These are the activations of a small neural network, seen along a few directions. Each row is one input.
Each table varies a few parts of the input and shows all the possible inputs, shuffled.
A made-up example of a description, with smaller parts first: one of 3 separate values, together with either a single point or one of 11 places along a line or (one of 5 places around a ring, together with one of 6 places along a line).
Shared parts are said once, and a part with two or three values counts as separate values.
In the rows, zero is written as 128.

Rows:
x1: [132 114 119  90 130 139 125 130 106 104 106 125 103 146 114 161 101]
x2: [117 125 132 135  99 125  82 156 132 145 125 150 136  98 165  79 210]
x3: [118 117 127 117 132 141 126 135 113 130 122 140 110 129 120 141 135]
x4: [118 152 144 142 117 120 152 158 145 135 137 134 127 115 126 131 156]
x5: [143 110 114  90 136 138 116 103 109 103 102 114 107 155 119 154  73]
x6: [120 137 133 158 129 116 120 141 141 135 142 137 145 102 151  88 161]
x7: [130 134 138 156 145 113 117 124 139 127 144 134 150 106 150  99 138]
x8: [139 139 139 167 140 112 125 114 139 138 156 130 161 110 141 107 139]
x9: [134 131 135 144 152 119 140 114 134 126 146 124 141 123 137 122 110]
x10: [133 125 111 102 128 124 155 116 128  98 117 101 131 155 104 154  67]
x11: [114 132 132 116 116 144 132 150 125 136 113 140  97 129 110 150 153]
x12: [115 155 149 153 100 112 126 169 154 137 134 142 140  96 141 102 194]
x13: [130 123 130 131 148 124 150 104 131 117 137 114 141 138 114 141  83]
x14: [118 140 142 152 118 110 119 153 140 129 142 141 152  96 151  94 174]
x15: [123 122 121 132 129 138 111 135 124 148 127 142 113 121 147 104 157]
x16: [139 128 130 141 142 121 157  94 130 127 149 110 150 141 107 148  83]
x17: [122 137 138 141 134 118 145 143 132 127 145 132 140 114 136 123 139]
x18: [151 127 114 109 124 117 153  90 129 102 127  90 147 161 101 163  50]
x19: [134 113 111  94 133 142 124 119 109 109 103 120  99 152 115 151  91]
x20: [151 114 114 101 131 136 122  94 107 114 111 109 116 158 112 160  72]
x21: [143 136 136 155 146 117 147 105 134 136 158 120 151 127 129 129 110]
x22: [113 141 139 135  82 127  88 172 145 151 115 151 122  96 155  88 230]
x23: [120 116 119 122 138 145 126 124 115 136 120 136 105 135 121 131 124]
x24: [133 118 126 130 143 136 107 119 122 141 128 138 119 125 147 112 134]
x25: [136 124 129 153 122 129  88 118 129 159 136 141 145 114 153  89 169]
x26: [118 129 133 130 136 125 158 132 127 119 138 125 138 130 110 146 109]
x27: [113 145 138 129 120 128 165 147 140 126 130 126 125 131  99 155 125]
x28: [128 129 123  90 115 141 131 144 119 110  99 125  91 147 103 171 116]
x29: [120 127 125 134 141 128 158 120 130 124 137 119 133 135 111 137 100]
x30: [138 115 124 130 141 139 125  99 113 142 130 127 123 142 116 142 104]
x31: [117 139 135 126 104 135 115 162 134 147 118 145 105 115 139 121 190]
x32: [130 112 124 119 146 141 119 107 114 130 120 131 113 138 124 136 105]
x33: [142 122 113  99 130 120 146 100 130  92 116  95 138 159 108 157  51]
x34: [130 126 119 100 126 122 155 127 124  94 119 107 135 150 103 163  77]
x35: [141 122 126 142 137 134 113 110 121 154 138 134 129 129 139 118 134]
x36: [128 120 129 141 128 130  82 128 131 146 126 145 134 108 162  83 169]
x37: [126 142 124  99 112 125 161 140 137 101 113 107 123 152  91 172  90]
x38: [118 123 124 142 109 132  84 145 133 152 124 147 130 104 164  71 196]
x39: [124 135 130 147 141 122 145 132 134 133 144 128 134 120 136 115 128]
x40: [121 123 129 126 121 133 109 147 122 141 127 145 119 116 148 112 170]
Changing only one part turns x13 into x7. The same change can be made to x32. Which row results?
> x36
Changing only one part turns x24 into x5. The same change can be made to x15. Which row results?
> x19
Describe the family of inputs behind these rows.
> one of 2 separate values, together with one of 4 places along a line, together with one of 5 places along a line
A walk changes only the place on the line of 5. It starts at x18 and steps to x33. List the rest of the walk in order.
> x10, x34, x37
Change only the choice among 2 separate values in x29. List by row number the other rows that result.
> x23
Change only the place on the line of 4 in x8. List by row number the other rows that result.
> x16, x18, x21
A walk changes only the place on the line of 4. It starts at x20 and steps to x30. List the rest of the walk in order.
> x35, x25

Rows:
x41: [138 123 123 129 150 128 150  99 123 123 138 113 133 146 114 147  76]
x42: [121 141 143 168  98 119  78 157 147 169 141 157 149  82 175  58 239]
x43: [127 121 123 117 136 131 152 114 121 116 128 117 129 145 103 155  88]
x44: [132 129 120 104 122 131 144 126 126 112 114 114 115 149 108 158  96]
x45: [133 134 129 118 132 129 156 120 128 118 126 115 121 146 101 166  90]
x46: [138 123 126 119 142 127 142 109 118 112 130 117 130 143 112 156  84]
x47: [107 132 144 163 116 138  80 169 132 178 135 176 114  80 175  65 250]
x48: [127 118 116 104 126 133 138 121 120 110 115 115 123 147 110 148  93]
x49: [138 122 117 116 139 130 135 106 124 115 121 112 124 147 119 141  82]
x50: [108 145 146 167 115 114 105 171 150 150 145 156 145  79 172  65 221]
x51: [138 120 121 103 132 128 127 116 119 105 115 116 123 144 119 150  90]
Describe the family of inputs behind these rows.
> either one of 3 separate values or (one of 2 separate values, together with one of 4 places along a line)
Which of the alternatives is x47?
> one of 3 separate values
Change only the place on the line of 4 in x51. List by row number the other rows that result.
> x44, x48, x49

Rows:
x52: [116 135 132 123 114 131 137 151 131 130 124 134 120 125 118 137 149]
x53: [128 115 122 110 128 143 105 127 115 133 111 136 104 134 133 130 134]
x54: [134 127 129 144 129 126 111 122 128 142 136 134 138 119 144 106 146]
x55: [125 138 137 153 134 118 133 134 139 136 145 133 143 111 141 108 145]
x56: [128 128 131 142 130 121 118 128 132 134 139 133 143 115 145 105 145]
x57: [127 136 137 150 129 118 125 130 140 135 141 131 147 113 140 107 146]
x58: [142 119 116  93 145 131 163  98 113  90 116  99 120 168  87 189  33]
x59: [125 142 143 155 130 116 140 135 142 138 150 133 147 110 135 116 149]
x60: [118 133 127 121 118 132 132 149 130 127 120 133 115 126 125 130 145]
x61: [120 132 128 119 113 131 124 144 131 125 116 131 119 126 124 130 144]
x62: [144 122 116 116 150 124 168  85 124 105 134  95 140 163  96 168  34]
x63: [123 125 125 111 115 133 119 141 124 124 114 131 115 129 130 130 140]
x64: [130 125 124 114 118 137 112 134 122 131 113 132 110 132 129 133 141]
x65: [131 116 125 141 138 133 104 114 120 143 133 138 131 120 146 103 141]
Changing only one part turns x60 into x55. The same change can be made to x58. Which row results?
> x62
Describe the family of inputs behind these rows.
> one of 2 separate values, together with either a single point or one of 6 places along a line

Rows:
x66: [114 101 107  93  94 147  57 155 110 132  87 149 100 119 164  82 192]
x67: [133 114 112 151 179 122 166  73 130 120 156 103 156 145 121 118  41]
x68: [143 137 121  91  94 126 161 116 128 100 108  94 128 169  68 201  71]
x69: [104 127 134  80 124 154 145 170 110 109  90 144  61 139  94 188 131]
x70: [121 161 154 188 109 122 130 156 153 186 161 153 138  91 145  95 222]
x71: [152 128 139 173 167  99 107  93 134 120 162 126 180 103 168  83 108]
x72: [130  95 110  76 151 164 104 127  81 118  94 143  62 152 124 163 106]
x73: [110 140 130 148 150 108 210 126 145 107 162 105 168 134  98 144  68]
x74: [169 113 106  88 124 138 120  69 113 117 104  92 117 182 102 176  44]
x75: [134 160 158 170 137  84 154 141 158 110 170 123 183  93 151 109 139]
x76: [ 94 141 125  95  69 136  99 206 145 124  84 148  93 110 140 105 219]
x77: [132 118 139 182 137 136  83 103 128 192 158 157 149 100 163  71 195]
Changing only one part turns x76 into x68. The same change can be made to x66. Which row results?
> x74
Describe the family of inputs behind these rows.
> one of 2 separate values, together with one of 6 places around a ring
Change only the choice among 2 separate values in x70. List by row number the other rows that result.
> x77
